Each row below holds a small network's activations on one input, seen along a few directions.
In each table, some parts of the input vary, and every possible input appears once, in random order.
Descriptions start from the smaller parts, as in this example, which fits no table here: one of 6 places along a line, together with either a single point or one of 9 places along a line or (one of 2 separate values, together with one of 8 places around a ring).
Shared parts are said once, and a part with two or three values counts as separate values.
In the rows, 128 means zero.

Other details of the inputs vary at random and push rows far along two fixed directions, the same in every table; ignore that.

Rows:
row 1: [113 180 112  85 160 113 125 116 173 114  98]
row 2: [110 171 102  85 160 125 122 135 145 143 103]
row 3: [122 128 106  95 110 162 127 136 105 192 137]
row 4: [173 124 199 160 148  84 155  67 124  71 124]
row 5: [161 166 163  95 162  92 146  63 173 104 116]
row 6: [103 113 135 137 113 147 124 142  81 161 123]
row 7: [111 109 160 152 111 134 126 133  90 118 127]
row 8: [124 192 111  47 156 123 114  97 173 144 105]
row 9: [129 115 181 158 131 108 135 104 102  87 118]
row 10: [118 119 103 135 118 150 133 157 125 125 128]
row 11: [168 148 142 122 157  98 162  90 151 111 123]
row 12: [157  69 169 208 120 121 163 124  66 109 137]
row 13: [134 130 130 109 115 143 134 119 121 155 137]
row 14: [152 161  95  59 141  68  84  96 200 189 134]
row 15: [163 129 148 143 139 118 149 103 150  95 137]
row 16: [122 121 105 138 129 145 137 159 112 138 128]
row 17: [120 142 144 141 145 110 129 124 127  87 109]
row 18: [135 126  95 106 111 159 135 140 138 156 141]
row 19: [127  51 116 203  92  96  88 181 102 136 153]
row 20: [102 129 125 115 109 153 118 143 108 158 122]
row 21: [111 126  81 120 126 158 133 167 108 168 126]
row 22: [121 122 117 100  96 165 124 135 124 166 139]
row 23: [113 116  97 139 103 160 127 170 114 128 137]
row 24: [106 168  99  82 151 128 121 137 149 141 105]
row 25: [148  99 146 163 112 136 150 127 119 106 144]
row 26: [162 136 167 158 184   4 101  86 167  75 104]
row 27: [116 112  88 123  91 187 127 152 134 159 166]
row 28: [141 103 165 149 113 132 141 119  99 120 141]
row 29: [101 167  94  80 144 135 117 141 149 138 106]
row 30: [151 132 116 119 125 140 141 122 138 130 140]
row 31: [124 160 154 116 152 109 125  78 155  99 120]
row 32: [114 124 153 161 138 123 125 135 123  80 119]
row 33: [106 125  78 115 110 166 128 176 121 158 134]
row 34: [134  80 157 201 120 125 148 153  81  76 135]
row 35: [125  75 147 172  99  86  73 141 108 145 139]
row 36: [148 103 136 154 113 137 149 132 111 121 141]
row 37: [ 89 136 110 127 123 151 114 147 135 121 128]
row 38: [ 90 101 124 138  88 173 114 171  75 171 135]
row 39: [ 86 130  83 114 118 164 114 175  96 175 117]
row 40: [119 155 137  99 136 133 113 111 145 125 119]
row 41: [125 167 101  65 128 152 120  99 173 161 144]
row 42: [136 173 104  87 163 112 139 112 182 109 110]
row 43: [163 140 171 167 175  80 154  92 155  46 111]
row 44: [152 147 107  99 146 128 148 115 146 153 127]
row 45: [135 140 134 106 118 145 126 111 146 140 137]
row 46: [131 147 160 142 167  83 142 100 134  68 100]
row 47: [134 119 139 122 117 143 137 126 109 156 137]
row 48: [159  63 134 187 102  82 101 142 119 138 161]
row 49: [108  77 178 189  91 144 124 143  72  99 136]
row 50: [105 134  80 116 120 166 122 155 146 138 145]
Each input here is: one of 5 places around a ring, together with either a single point or one of 9 places along a line.
The inputs of row 48 and row 19 match in every part but the place on the ring of 5. If row 12 is changed in the same way as row 48 into row 19, which row does it become?
> row 21
The inputs of row 50 and row 41 match in every part but the place on the ring of 5. If row 23 is changed in the same way as row 50 into row 41, which row does it become?
> row 4
Change only the place on the ring of 5 in row 44. List by row number the other rows that result.
> row 2, row 16, row 38, row 47
Start at row 39 and move only the place on the line of 9, one step at a time. The first step leads to row 2. Which rows follow, in order?
> row 24, row 29, row 46, row 17, row 1, row 32, row 37
Change only the place on the ring of 5 in row 11. List by row number the other rows that result.
> row 13, row 20, row 24, row 33

Rows:
row 51: [141 133 191 165 164  68 131  95 126  74 100]
row 52: [ 95 139  39  93 126 164 111 180 132 184 124]
row 53: [141 177  95  78 176 103 118 126 178 126 107]
row 54: [135 141 196 164 162  59 120  71 135  54 113]
row 55: [106  77 157 162  85 157 113 152  81 147 146]
row 56: [132 163 121  70 134 123 118 108 151 160 110]
row 57: [117 166 127  79 136 127 101  92 162 151 128]
row 58: [182 122 171 165 166  81 172  71 116  95 123]
row 59: [ 83  92 145 175  89 148  93 162  85 128 149]
row 60: [147 103 131 166 129 116 157 140 115 113 140]
row 61: [133 112 173 154 127 119 125 113 108 126 124]
row 62: [125  77 110 168  72 163 128 179  98 135 154]
row 63: [161 171 113  68 162 108 155  92 169 155 120]
row 64: [105 165  87  70 139 124 117 137 141 166 104]
row 65: [123 104 170 150 118 120 120 110 102 121 135]
row 66: [161 128 173 175 156  79 142  82 155  61 143]
row 67: [161 127 171 174 150  79 140  78 155  58 140]
row 68: [148 104 119 174 135 118 155 130 109 115 137]
row 69: [121  76 124 177  87 151 126 160 103 121 164]
row 70: [146 123 166 168 161  67 130  94 142  49 114]
row 71: [107 108 149 159  89 229 179 146  71 105 145]
row 72: [106 204 108  78 176 166 166 117 164  81  96]
row 73: [144 156 103  75 128 146 126 116 170 175 132]
row 74: [121 183 100  79 182  97 128 108 149 152  97]
row 75: [172 119 188 155 148  83 152  67 135  81 136]
row 76: [182 124 167 166 164  78 157  99 138  70 127]
row 77: [129 159 103  79 121 152 112 111 171 170 151]
row 78: [112 157 107  65 122 141 102 111 152 171 123]
row 79: [141 105 159 160 105 133 126 103 123 115 157]
row 80: [117  75 112 166  76 164 123 170 108 134 159]
row 81: [106  89 143 168 102 143 110 174  70 131 131]
row 82: [124 117 180 156 126 115 116  99 115 112 139]
row 83: [137 156  70  78 134 131 141 137 165 160 128]
row 84: [107 157  77  80 140 131 102 143 171 144 126]
row 85: [156 128 169 170 168  64 143 109 138  57 108]
row 86: [148 161 100  66 128 139 131 117 165 173 131]
row 87: [164 132 198 151 169  59 161  68 115  83 102]
row 88: [ 83  82 133 161  82 156 100 179  80 143 139]
row 89: [100  88 142 168  90 141 111 176  72 131 132]
row 90: [ 96 138  51  83 100 167  97 188 145 175 127]
row 91: [132 183 114  67 167  98 112 107 160 135  96]
row 92: [133  74 141 170  75 166 128 149  93 145 153]
row 93: [142 133 181 161 171  60 149 100 111  80  99]
row 94: [123 132  71  74  97 175 130 154 132 203 142]
row 95: [185 118 182 153 147  89 156  80 125  86 127]
row 96: [109 156  80  81 141 134 104 149 176 148 122]
row 97: [144 159  86  79 148 140 144 115 150 185 131]
row 98: [128  73 142 165  75 160 124 138  92 135 162]
row 99: [153 171  97  81 152 110 132 105 194 131 119]
row 100: [133 171 119  63 160 108 137 101 153 163 107]
row 101: [140 112 177 154 123 108 134 112  98 116 125]
row 102: [ 62 119 137 151  93 221 150 178  57 104 122]
row 103: [ 93 136  45  84 110 165 110 189 137 181 125]
row 104: [ 89  84 142 168  90 143 101 164  76 127 141]
row 105: [108  83 106 190 118 145 129 183  78 132 135]
row 106: [109 168  96  69 132 125 104 135 151 159 104]
row 107: [120 195 101  77 154 186 180 115 163 100 117]
row 108: [106  81 123 185  98 149 111 184  99 121 137]
row 109: [130  78 122 176  84 152 135 175  98 128 155]
row 110: [148 168 101  78 156 106 134 104 194 130 129]
row 111: [131 164 109  81 160 120 131 100 139 169 107]
row 112: [152 158 124  75 144 120 133  93 177 147 131]
row 113: [148 104 142 171 125 121 139 132 132 105 140]
row 114: [ 91  82 142 167  84 145 103 165  81 128 133]
row 115: [106  82 129 166 101 163 128 161  60 172 140]
row 116: [ 95  87 128 187  98 147 100 170 104 111 155]
row 117: [106 139  88  69 103 179  99 164 120 208 133]
row 118: [153 123 204 152 152  75 138  67 127  81 112]
row 119: [ 98  88 124 178 106 139 123 165  59 141 126]
row 120: [134 129 186 158 154  64 125  82 122  63 108]
row 121: [154 128 175 167 171  58 137  89 151  44 107]
row 122: [ 96  86 140 173  86 146 104 168  80 132 127]
row 123: [168 120 167 166 151  74 149  79 149  58 131]
row 124: [101 137  51  83 109 172  95 189 140 176 128]
row 125: [129 133  77  73  98 185 116 162 134 204 149]
row 126: [139 163 123  70 146 124 116 106 148 158 110]
row 127: [147 158  78  77 136 137 126 136 170 153 131]
row 128: [ 95 151  74  96 119 149  90 150 164 148 137]
row 129: [ 86 113 164 155  98 219 164 144  58 105 127]
row 130: [108  81 123 184  96 146 111 177 100 115 133]
row 131: [154 174  82  87 177 105 152 108 173 145 121]
row 132: [154 126 162 172 178  63 155 112 128  64 107]
row 133: [155 166 119  66 144 115 134  82 183 145 126]
row 134: [111  84 148 158  82 158 112 150  85 151 135]
row 135: [165 172 117  65 146 110 140  86 177 145 119]
The inputs of row 118 and row 114 match in every part but one. If row 134 is changed in the same way as row 118 into row 114, which row does it become?
> row 122
The inputs of row 63 and row 100 match in every part but one. If row 79 is changed in the same way as row 63 into row 100, which row does it become?
> row 57
The inputs of row 76 and row 125 match in every part but one. If row 80 is changed in the same way as row 76 into row 125, which row does it become?
> row 133
Describe the family of inputs behind these rows.
> one of 5 places around a ring, together with either a single point or (one of 2 separate values, together with one of 8 places along a line)
Change only the place on the ring of 5 in row 112. List by row number the other rows that result.
> row 55, row 88, row 96, row 110
Start at row 52 and move only the place on the line of 8, one step at a time. The first step leads to row 103. Which rows follow, in order?
> row 124, row 90, row 130, row 121, row 70, row 128
Change only the choice among 2 separate values in row 135. List by row number the other rows that result.
> row 86
Change only the choice among 2 separate values in row 98. List by row number the other rows that result.
> row 75

Rows:
row 136: [115 100 114 138 106 128  97 142 111 183 150]
row 137: [130 130 139 166 162  69 113 111 151  81 126]
row 138: [ 90  87 113 156  79 204 144 200  51 149 130]
row 139: [ 78 142  70  92 107 148  70 172 157 159 133]
row 140: [112 197 106  63 158 144 137 122 174 102  94]
row 141: [170  84 143 159 105 101 127 132 129 126 144]
row 142: [140  44 151 218  70 185 163 157  60 117 177]
row 143: [155 114 170 171 150 120 175  97  92 100 127]
row 144: [118 174  94  79 168  87 102 106 171 161 115]
row 145: [ 85 102 134 145  83 195 133 179  63 133 123]
row 146: [129  52 163 193  63 134  96 145  98 131 172]
row 147: [150 159 171 127 175 105 162  59 133 105 118]
row 148: [164  85 168 186 121  81 121  94 133 108 161]
row 149: [111  94  70 104  47 241 134 200 100 201 165]
row 150: [ 66  90 104 179  80 210 124 193  76 126 156]
row 151: [157 125 195 196 182  81 187  80  94  46 106]
row 152: [ 89  98  49 122  87 168  91 205 101 212 146]
row 153: [ 85  66 159 216  90 180 143 163  34 112 149]
row 154: [137 119 164 139 106 156 141 100 127 109 152]
row 155: [ 85 154  75  66 116 141  74 155 149 193 123]
row 156: [144  97 143 205 151  69 130 134 123  68 128]
row 157: [117 176  80  62 147 106  91 143 191 133 102]
row 158: [157 158 217 140 181  81 165  39 130  60 106]
row 159: [124 178  62  42 153 109 105 145 174 185  99]
row 160: [176 111 210 193 151  95 174  54 123  53 147]
row 161: [144 204 109  90 204 102 164  86 187  82  98]
row 162: [131 134  77  58  88 147  87 150 175 197 143]
row 163: [176 173 127  73 181  56 129  84 179 140  96]
row 164: [ 93 166  70  30  96 213 120 161 133 211 122]
row 165: [210 164 147 108 195  26 145  41 210 101 123]
row 166: [127  57 166 184  77 125 105 162  68 139 138]
row 167: [120 114  95 140 122 117 109 176 134 119 121]
row 168: [133 213  89  50 185 127 154 114 192 106  88]
row 169: [ 88 207  90  31 150 164 121 113 164 164 104]
row 170: [147 132 144 107 105 161 147 114 136 122 136]
row 171: [103 129 166 168 133 140 137 123 112  56 122]
row 172: [146 122 153 135 131 144 167 124  96 122 117]
row 173: [165  90 162 184 143  68 136 108 105 119 133]
row 174: [136 103 178 170 135  75 118 125 102  87 107]
row 175: [115 177  85  34 136 119  82 113 183 201 122]
The inputs of row 173 and row 175 match in every part but one. If row 152 is changed in the same way as row 173 into row 175, which row does it become?
> row 155
The inputs of row 143 and row 147 match in every part but one. If row 142 is changed in the same way as row 143 into row 147, which row does it become?
> row 160
Describe the family of inputs behind these rows.
> one of 2 separate values, together with one of 4 places along a line, together with one of 5 places around a ring
Change only the place on the ring of 5 in row 165. List by row number the other rows that result.
> row 141, row 146, row 148, row 162
Change only the choice among 2 separate values in row 170. List by row number the other rows that result.
> row 162
